A small network was trained on invented records. Each row is its activation on one of them, seen along a few directions.
Each row is followed by the record's values for the fields K, D, S, B, G.
A field that a record lacks is left out.
Other fields move the rows too, some of them a lot.
Random noise pushes rows far along 9 fixed directions. That doesn't count. These rows show it; they differ only by the noise:
[-116 -312  254  583 -124 -255  742  541  591 -496  130   48  224 -599
 -165  879 -192  103  361 -279  159  511 -571 -691  474  -56   48]
[-416  449 -184  267 -199 -355  113  271  -35 -127  -79 -265 -510 -369
 -179 -458 -572  -18  -96  166  416 -191   69  -60  -66  -23  190]
[   6 -179  206  468  176 -568   74  185 -313 -121  266  160 -293 -252
   81  557  105  -46  192 -168 -427  221 -299    1 -225  391 -269]
[ 175 -289  212   62  -48  -61 -129  -46 -389  -27  178   39 -341  331
  -67   60  -26  188  297   22  107 -277  -68  331 -529 -149 -224]
[-173  103 -496  -47   17 -596 -194    2   65 -111 -290 -312 -452 -118
  185 -132 -313   35  152  -60  171  164 -163  210 -190  303 -281]
[-227 -365  -74  204 -417 -267 -153  501  -54  103  -90   51   24  117
 -125 -519 -392 -215 -191   -9  111 -168  167 -265   31  -18  290]
[-218 -449  195   -5 -752 -252 -156  -36   36   53  355  -41 -788 -118
 -359   77  157   77  318 -238  372 -161  218   29 -110  -45  -11]
[ 105   18  -96  409  201 -309 -139 -120 -586  357   -4  223 -141  -22
  137  -82  298 -290 -312  -77 -527 -101  214  367 -255  526  -68]
[  15  151 -194  471  391 -585 -396  424   38 -170 -176 -242   16 -159
  474  122 -211 -633   55  114 -525  316 -465 -115 -180  242 -133]
[-117  147 -143  196  -25 -277  396   23 -148 -125  -41  -69 -552 -136
 -291 -163 -246  392   73  -55  340 -124   -5  179 -179    0   43]
[ 273  437  207  551  159  304   81 -430 -300  245  182    2 -276 -243
  -40  213  568 -353  -92   87 -172 -300  204  467 -226  -13   63]

[ 295 -263  302   31  267  -15 -285  112 -215  -69  184    6   55  409
  204  142   72 -120  184  154 -381  -46 -285  -29 -414 -313 -168]
K=k1 B=b1 G=g2
[-117 -560  127 -347 -316   29  -54  172  -52   22   17  203  649  275
    3    8 -307  251  -31  -82  231 -108   64 -272  156  171 -100]
K=k2 B=b1 G=g3
[-228 -701  108 -449 -394 -237  -92  382  144 -123  -42   93  730  192
  115   57 -640  169   14  -71  252  -25 -151 -641  231  197 -139]
B=b2
[-240  189   58  -77  -68  177 -205  213  -44  -81   59   23  139   21
  -32 -250 -324  -38  -72  251  174 -147   66 -124   -7  -65  118]
K=k3 B=b1 G=g3
[-412  306   82 -146 -300 -195  -55  -22  182  -95   62 -272 -225 -488
  -48   -1 -433  -61  -35  102  341 -112   53 -187  135  156    9]
K=k1 B=b1 G=g2
[ -63   60   88 -177   -2  185 -156 -132 -281  167  -25  176  433  105
  200  -42 -134  -31 -174  176   79 -213  144  129  -89  127 -304]
K=k6 B=b1 G=g2
[-209  179   78   89 -242  200  346  139 -258  182   15  183  106    8
 -328 -607 -258  152 -453  158  280 -327  383 -121  123 -268  310]
K=k6 B=b2 G=g2
[ -55   38  -15 -175 -125   15    8   87  206 -103   25 -188 -245   68
 -136 -104   -5  -11  132   50  200  -79  -35 -130  -13 -290  100]
K=k2 B=b1 G=g3
[ 113   20 -315    2   49   32  -27   90  224   15 -308 -228   19  201
   61 -377  -28 -225  -59   14   81   71  -11   -8   35 -238  216]
K=k2 D=d2 S=s2 B=b1 G=g3
[-483  397  179 -182 -329 -131 -171  -12  -53  -67  301  -99 -434 -465
  -67  126 -191   68  156  143  273 -126  181  -73   18  125 -157]
K=k5 D=d2 S=s2 B=b1 G=g3
[  14   46  183  112 -191   41   94 -226   39  237  199   46 -224 -261
 -221   63  508 -198 -181 -146 -211  -72  335 -139  277  143  344]
K=k5 B=b2 G=g3
[ 117  -17  357 -201 -146  345 -268 -481  -74  111  275   16  160  -48
  258  560  390 -128  206   69   84  -46   29  230 -113  -89 -523]
K=k6 B=b1 G=g2
[-400 -178  361 -265 -493   95 -211   -7 -106   55  332  185  254 -269
  216  430 -175    0   63   62  263  -71  160  -97  209  326 -423]
K=k3 D=d1 S=s2 B=b2 G=g3
[ 160  101  111  -25 -127   51 -415 -325 -327  248  108 -186 -321  202
   29 -288  158 -335  -61  146  -18 -444  225  304 -435 -167   -8]
K=k4 B=b2 G=g1
[ 115  270   55  112  145  352   65 -297  -98  269  -58   70  486 -115
  216   60  200 -261 -344  143 -140 -115  188   45  109   22  -41]
K=k1 B=b1 G=g2
[  19 -693  624  -87 -273   10 -478  231 -201    8  394  294  408  173
  241  540   29 -158  319  -32 -214   26  -71 -238  -38   89 -277]
K=k5 D=d1 S=s2 B=b1 G=g3
[-435  510  396 -199 -174    5  459 -153  -16 -345  311 -161   51 -651
  -97  462 -615  435  134  205  719 -284 -106 -293   94  115 -260]
B=b1
[ -77  183  425   72 -147  145  -74  109 -231   28  440  -84 -182 -120
   22  102   65 -334  -68  225  -57 -200   69 -122 -176 -310  -49]
K=k2 B=b1 G=g3
[ 261   86  179   20  486  169  115  110 -560   75   93  265  228  425
  -56 -183  -73  208 -249  180 -426 -342   33  115 -296  -15   93]
K=k5 B=b2 G=g3
[ 195 -228 -197  143  334  152  918  154  237 -148 -309  209  704   -8
   43  416  -58  426  -58 -209   19  438 -305 -307  388  -95  -54]
K=k5 D=d2 S=s2 B=b1 G=g3
[ 357  -73  408  -61  308   87  123 -297 -216 -200  237  -32  166  112
  236  727   69  214  415   65   -3  -68 -425  157 -408 -185 -565]
K=k4 B=b1 G=g1
[ -33  -80 -154  104  -10 -354  -56  308  448 -170  -25 -269 -312  -94
  -74   -2   74 -239  105 -131 -246  351 -207 -430  167 -114  303]
K=k5 B=b1 G=g3
[ 153   54  -73 -231  153   27 -169  -91   16 -136  -97 -296 -191  315
  198  -94 -172   62  221  216  150  -56 -252  121 -393 -451 -275]
K=k1 B=b2 G=g2
[-139 -245  153 -193 -330   80 -317  -45  -61  217  130   62  316   19
  161   91   13 -239 -114   24    8 -158  222 -203   76  211 -119]
K=k5 B=b1 G=g3
[  26 -147  252  115  114  -91  425  -68 -241  -30  281  376   -5 -197
 -180  545  257  458   86 -225 -223  104  -10  -35  108  366 -102]
K=k5 D=d2 S=s2 B=b2 G=g3
[-259 -368  432 -250 -594   32 -311   85 -275   -9  337  180  -30   52
  -42  157 -306  190  340   54  416 -326  127   34 -209  -68 -367]
K=k4 D=d1 S=s1 B=b2 G=g1
[ 100    3 -156   98   36   77  168   68   -9  -60 -273 -103   74  196
  -41 -312 -322   78   25   41  292 -118  -27  115 -138 -310   96]
K=k4 D=d1 S=s2 B=b1 G=g1
[ 114  -59 -344  -53  319   -6  365  212  291 -111 -387   18  426  141
   25 -106 -173  199 -100  -52  -55  180 -189 -261  267   50  179]
K=k5 B=b2 G=g3
[ -16  186  -90  155  118  -87   -3  179  143 -114    3  -82 -172  -69
 -204 -180   49 -127  -28    0 -123  -13  -42 -115   47  -16  409]
K=k2 B=b1 G=g3
[  68 -512  124  -16 -239  145 -212  188  402   -6   72  141  460   55
  -69  251  198 -186   92 -188 -165  108  -17 -402  351   86  298]
K=k5 B=b2 G=g3
[ -69 -197 -121 -303 -184 -153  152  -37    4   68  -71  -23  -84  169
 -284 -396 -147  281 -175 -109  193 -270  203 -155   64   81  277]
B=b1
[ 109  101  209  535  131  -90 -412  180 -657  352  251  229 -187   95
   70 -297  385 -637 -318  103 -733 -147  268  203 -295  138  276]
K=k2 D=d1 S=s2 B=b2 G=g3
[ -12 -733  155  126 -422 -280  -68  388  478 -222  199   39  -83  -66
 -321  285   20  -22  299 -435  -28  131 -197 -419  221   22  316]
K=k4 D=d2 S=s1 B=b2 G=g1
[  49  -63   99  418  674 -770  -21  596 -587 -263   58  150 -214  240
  122 -113 -322  -49  -61   86 -773  165 -497 -106 -518  215  -55]
K=k6 B=b1 G=g2
[ 353   79  401  -27   17  626 -251 -142  -69   98  192  -95  280  350
   25  -64  319 -301   19  275  -50 -421   95   56 -147 -562  181]
K=k2 B=b2 G=g3
[-159  165  202  396  188 -329  211  315 -700  150  209  290   84 -132
  -26 -232 -157 -164 -501  100 -446 -143  131 -202  -90  337  162]
K=k2 B=b2 G=g3
[  80  -14  479  327  -66 -404  155 -120   80  -71  527 -164 -849 -450
 -268  607  558 -112  313 -223 -310   10 -143  -76  -49   31   86]
K=k4 D=d2 S=s2 B=b1 G=g1

Which values does each new row have?
[ -60 -221  302  -54    0  -64   35  138 -578  -41  148  254   50  350
 -149 -253 -448  363  -22  129  162 -364   26   99 -394    4 -108]
K=k6 B=b1 G=g2
[ -54  -66  -77 -151   -3 -107 -141   69   78  -78  -28  -61 -168  142
  -51  -95  -13   84   85  -14  -42  125  -63  -35  -21   53   22]
K=k3 B=b2 G=g3
[  20  -43 -332 -123  239 -116  112  470  181 -107 -235  -27 -102  443
 -284 -669 -184  205 -238   -2 -218   68  -10 -193  106 -255  490]
K=k3 B=b1 G=g3
[-230 -248   97  227 -200 -237   85  505 -206  -62  227  230 -514  100
 -388 -329  -71  181   31 -112  -93  146  119 -134  -48 -163  320]
K=k3 D=d1 S=s2 B=b1 G=g3
[  44 -318 -167 -135  -60 -419  -36  196  259 -134   52 -204 -593  157
 -156  -53  140  110  253 -152 -143  256 -206 -244  -47 -210  126]
K=k5 B=b2 G=g3
[  30  283   36  -58  428 -383 -331  -64 -150 -322   37 -234 -329   17
  249  241 -220   50  373  144 -131  129 -451  271 -481  143 -444]
K=k6 B=b1 G=g2
[  48  390 -294   28  178  152  337 -180  258   55 -238 -176  164 -231
   68  -21  101  -36 -212   42   51  112   24  -95  292  -24  122]
K=k5 B=b2 G=g3
[  43 -477  -48 -380 -393 -102 -685 -223  -55  199   92 -133 -438  376
  156 -134  239 -112  243  -35   42 -116  128  247 -346 -128 -302]
K=k1 D=d2 S=s2 B=b2 G=g2
[ 329 -576   57 -181   65   54 -598 -147 -124  207   61  236  427  424
  281  322  490 -306  114 -177 -505   77  -23  158 -142  332 -215]
K=k2 B=b1 G=g3
[ 179  -96 -550 -598  229  133    4 -277   95   51 -437  -55  -22  586
  -27 -441   37  541   18  -43  210   -1   78  373  -84  -32  -87]
K=k3 B=b1 G=g3
[  15  111 -445 -267  280 -296  448 -121   -7 -110 -283  -11 -293   79
  -99 -132  -83  518   66 -200  131  225 -116  193  -63  142 -117]
K=k2 B=b1 G=g3
[ -68 -136  232  203  108 -349 -643  558 -367   -8  225   58 -166  307
  118 -352 -188 -357   -7  222 -601  -76  -92 -159 -413 -138  121]
K=k1 D=d2 S=s2 B=b1 G=g2
[-289  -29  407 -175 -546  271  302 -325  105  -27  435  120 -265 -396
 -388  468  208  391  196 -143  522  -72  256  -69  249   77  -83]
K=k3 B=b1 G=g3
[ -98 -153 -104 -176 -218  277   73  273  362  -59 -227  -68  602  112
   17 -252 -441   59  -32   97  410  -17   28 -373  326 -296  223]
K=k5 D=d2 S=s2 B=b1 G=g3
[ 133  243 -194   35  205  411 -488  162  441 -202 -359 -396  377  218
  429 -110 -215 -521  183  335  140  162 -297   49  -47 -413   22]
K=k3 D=d1 S=s2 B=b1 G=g3
[  44 -367  -37 -309 -282  -65 -468 -237 -193  247  -60  -67  119  315
  201 -162  -62 -175  -20    4  144 -339  176  169 -276  129 -266]
K=k4 B=b1 G=g1
[-245   -4 -360 -416   19 -209   50 -116   35  -69 -108   75  -49  -92
   11   51 -204  458  -38 -177  179  205   38  115  111  506 -287]
K=k3 B=b1 G=g3
[ 337  -24  384  -60 -191  293 -489 -313   15   96  312 -316 -371  252
   40  113  437 -450  310  176   -4 -359    2  174 -439 -640  -63]
K=k4 B=b1 G=g1
